These are the activations of a small neural network, seen along a few directions. Each row is one input.
In each table, some parts of the input vary, and every possible input appears once, in random order.
Descriptions start from the smaller parts, as in this example, which fits no table here: one of 8 places around a ring, together with either a single point or one of 11 places along a line or (one of 2 separate values, together with one of 6 places along a line).
Shared parts are said once, and a part with two or three values counts as separate values.
(in the rows, 128 means zero)

Other details of the inputs shift rows strongly along two fixed directions, in all tables alike. That doesn't count.

Rows:
row 1: [169  98 128  66 135 158  98  61 124  64  83 117  82 159 137 159  74]
row 2: [163 116 116 112 148  78 106 149 105  72 108 163  83 122 106  81 157]
row 3: [100 171 110 141 145  98 126 145 117 120 143 136 113 146 122  93 116]
row 4: [106 165 116 140 134  98 128 148 116 124 158 138 121 135 120  96 120]
row 5: [135 121 149  95  91 169 152  54 149 141 127 104 139 130 169 196  71]
row 6: [173  90 124  65 122 167 102  50 128  70  87 119  80 147 136 161  78]
row 7: [ 88 139 197 115 159 160 109 111 150 141  81  77 184 164 189 245 116]
row 8: [ 88 143 117 177 134 153 143 173 143 198 149 110 176 127 119 127 150]
row 9: [176  95 121 111 124  86 111 140 108  77 123 168  87  97 100  80 168]
row 10: [157  87 145 149  99 122 154 142 132 151 134 143 151  84 121 116 174]
row 11: [113 148 108 142 116 109 138 141 118 139 169 142 124 116 117  97 126]
row 12: [136 106 140 142 126 108 124 157 124 130 129 144 140 102 120 116 173]
row 13: [155 103 105 148  95 150 165 132 136 166 148 139 132  99  99  94 144]
row 14: [110 157 111 140 121 105 134 140 119 128 163 139 117 122 119  96 123]
row 15: [ 50 181 134 177 171 157 131 175 152 199 118  81 192 171 148 164 127]
Description of these inputs: one of 3 separate values, together with either a single point or one of 4 places along a line.
- The inputs of row 13 and row 10 match in every part but the choice among 3 separate values. If row 8 is changed in the same way as row 13 into row 10, which row does it become? => row 12
- Change only the choice among 3 separate values in row 7. List by row number the other rows that result. => row 1, row 4
- Change only the choice among 3 separate values in row 2. List by row number the other rows that result. => row 3, row 15

Rows:
row 16: [ 96 156 148 144 152 105 113 178 127 137 132 116 158 141 125 134 154]
row 17: [156 109 122  77 122 144 100  59 117  74 104 121  81 156 122 133  72]
row 18: [131 144  87 132 114 109 134 139 108 118 175 160  93 113  94  65 126]
row 19: [166  84 147  72  91 163 119  57 140 110 119 119 119 112 154 189  95]
row 20: [198  83  59 125 120  99 125 169 110  97 138 180  68  91  50  22 181]
row 21: [ 86 167 117 147 142 119 124 152 133 148 143 122 139 135 133 119 136]
row 22: [117 107 178  85 128 146  95  69 128 101  92  97 139 144 168 218 108]
row 23: [ 85 164 116 151 151 112 121 167 129 154 138 111 150 146 133 120 124]
row 24: [158 128 104 146 144  88 149 163 114 113 131 173 102 117 110  73 153]
row 25: [ 77 127 158 178 129 161 132 153 139 190 131  99 197 132 144 158 152]
row 26: [ 96 151 154 175 141 153 163 150 152 184 130 102 184 135 149 152 131]
row 27: [124 144 135 160 114 138 164 145 138 162 148 126 149 112 138 131 130]
row 28: [174 102 140  74 116 125 127  64 129  75  84 137  85 131 145 152 102]
- What do these inputs look like to the network? => either a single point or (one of 3 separate values, together with one of 4 places along a line)
- Change only the place on the line of 4 in row 27. List by row number the other rows that result. => row 24, row 26, row 28
- Change only the place on the line of 4 in row 23. List by row number the other rows that result. => row 17, row 18, row 21
